These are the activations of a small neural network, seen along a few directions. Each row is one input.
Each table varies a few parts of the input and shows all the possible inputs, shuffled.
A made-up example of a description, with smaller parts first: one of 6 places along a line, together with either a single point or one of 11 places along a line or (one of 2 separate values, together with one of 8 places around a ring).
Shared parts are said once, and a part with two or three values counts as separate values.

Other details of the inputs shift rows strongly along three fixed directions, in all tables alike. That doesn't count.

A family of inputs:
r1: [ -8   9   5  -4 -14  -2   6  -6   1  -9   2  -6  -3]
r2: [  1 -38  -7  65   2  27  -4 -11  18 -48  24  14   2]
r3: [ -8   9   4  -5  -7   3  -7  -8  10  -4  -7 -10  -3]
r4: [ 26 -14  14  -3   3 -16  10  21 -11  26 -23  12  15]
r5: [-13   9  -6 -10  -6   6   3   1   1  -8  -3   4  11]
r6: [ 21 -10  16   2  16 -21  -2  28  -4  29 -21   7   4]
r7: [ -6   8   0 -11  -9   8   6  -6   4  -7  -3   4   8]
r8: [ -9   9   5  -6 -11  -2   7  -6   4  -9   2  -3  -3]
r9: [-13  11  -2  -8  -8   8   2  -1  -2  -6  -3   7   3]
r10: [-9  9  5 -7 -4  3 -5 -8 12 -4 -7 -6 -3]
r11: [ 25 -13  21   2   3 -25  12  24  -7  22 -15   9   7]
r12: [  3 -36  -5  70   0  27  -8 -15  11 -51  23   6   1]
r13: [-16   5   5  -7  -1   3  -6  -6  10  -2  -5  -9   2]
r14: [ 17  -4 -36 -11  29   3 -14 -14 -10  26  33 -16 -24]
r15: [ 29  -7 -51 -16  40   2 -17 -20 -18  38  49 -22 -30]
r16: [-13  12   3  -3 -10  -3   2   1  -3 -10   2  -4  -5]
r17: [-12  13   4  -2 -10  -4   0  -1  -5 -10   3  -7  -3]
r18: [ -8   8   0 -10 -12   8   5  -8   3  -5  -4   5   4]
r19: [ 13  -7  22   6  -1 -12   5  22 -14  12 -29  15   7]
r20: [-9  9  3 -8 -3  3 -2 -4 17 -4 -4 -5  3]
r21: [-12  11  -3  -9  -6   7   3   1   0  -8  -2   6   6]
r22: [ 32 -55   8  75  28   7 -16  18   3 -12  -4  19   0]
r23: [ 20  -9 -38 -15  28   3  -6 -16   3  26  35 -14 -11]
r24: [-16  11   0  -5  -1   2  -7   1  11  -3  -5  -2  -3]
r25: [ 20 -12  13   2  15 -23  -1  29  -3  28 -22   5   8]
r26: [-10  13   0  -5 -10   6  -2  -5  -9  -8  -5  -1   1]
r27: [ 27 -10  21   4   7 -21  -5  16  -8  28 -25  -3   0]
r28: [-14  12   3  -4  -7  -3   4   1  -1 -10   3  -1  -5]
r29: [-10   6   0  -8 -10  -4   9  -2   9  -9   4  -2   7]
r30: [ -5  10   3  -6 -13   7   1 -11  -5  -7  -6  -3   3]
r31: [-10   9   3  -7  -5   3  -3  -6  15  -2  -5  -4  -1]
r32: [-14   4   3 -10  -7   8   3  -8  -3  -5  -4  -1   7]
r33: [-15  11   1  -5  -8  -3   4   3   2  -8   4   2  -2]
r34: [-16   5   6  -6  -8  -2   6  -4   1  -7   4  -6   3]
r35: [ 24  -7 -36 -17  20   9   0 -22 -15  23  34  -5 -17]
r36: [-11  11  -1  -6  -9   7  -1  -3  -7  -7  -5   1   0]
r37: [-14  11   1  -6  -6  -3   5   4   4 -10   5   2   1]
r38: [-15   9  -2  -7  -6  -5   6   5   5 -10   5   0   5]
r39: [ 28 -13  18   1   0 -14   6  16 -18  26 -24   9   5]
Each input here is: one of 3 separate values, together with either a single point or (one of 2 separate values, together with one of 6 places along a line).
Q: Changing only the choice among 3 separate values turns r14 into r16. The same change can be made to r22. Which row results?
A: r28
Q: Which other rows does r24 become when the choice among 3 separate values takes its other values? List them by row number.
A: r9, r33
Q: Which other rows does r26 become when the choice among 3 separate values takes its other values? List them by row number.
A: r15, r17
Q: Which other rows does r24 become when the choice among 2 separate values takes its other values? List them by row number.
A: r31

A family of inputs:
r40: [ 26 -25   4  14   7  12   5   3 -15  10 -10  23   5]
r41: [-11  21  -4 -49 -10  -7  21   2   4  16 -13  10  21]
r42: [ -7  -7 -59  -7  20  11   9 -22  11 -13  82 -13 -19]
r43: [-51  22 -15  17 -33  58  -7 -34  23 -80   6  12  15]
r44: [-22  30   8 -32 -14 -25  11  13 -20   9   1 -10  -5]
r45: [ 33 -25   7  15   4  11   7  -3 -16   8 -10  11  14]
r46: [ 19 -24  -1  16   9  10  -1  10 -23   9 -10  20  14]
r47: [ 13 -22   2  25  27  -4 -21  15  -1  16 -11  -4  -4]
r48: [ -3  24   2 -42 -24   3  11  -9 -11  20 -21  -1   8]
r49: [-16  29  15 -34 -17 -24  16   6 -11  10   2  -6 -14]
r50: [ 24 -15   1  24  26  -4 -20  14   5  12 -11   0  -8]
r51: [ -6  -1 -50  -4  30  30 -25 -42  17  -3  51 -22 -33]
r52: [ -8  26  15 -38  -4 -14 -10  -7  10  18 -20 -25  -3]
r53: [ 23 -21  13  25   2 -18  10   7 -14  -1  11  -1  -3]
r54: [ 17 -23   0  19  28  -9 -11  18  25  18   1   4   7]
r55: [-37  -4  50  59 -49   1   8  13  21 -69 -34  15  19]
r56: [ 19 -12   5  27   6 -17   6  21 -16  -2   9   9  -8]
r57: [-11  26   8 -35  -9 -14 -12  -4  12  23 -23 -21  -7]
Q: Changing only one part turns r47 into r46. The same change can be made to r50. Which row results?
A: r43
Q: What do these inputs look like to the network?
A: one of 3 separate values, together with either a single point or one of 5 places along a line
Q: Which other rows does r45 become when the choice among 3 separate values takes its other values? List them by row number.
A: r52, r53
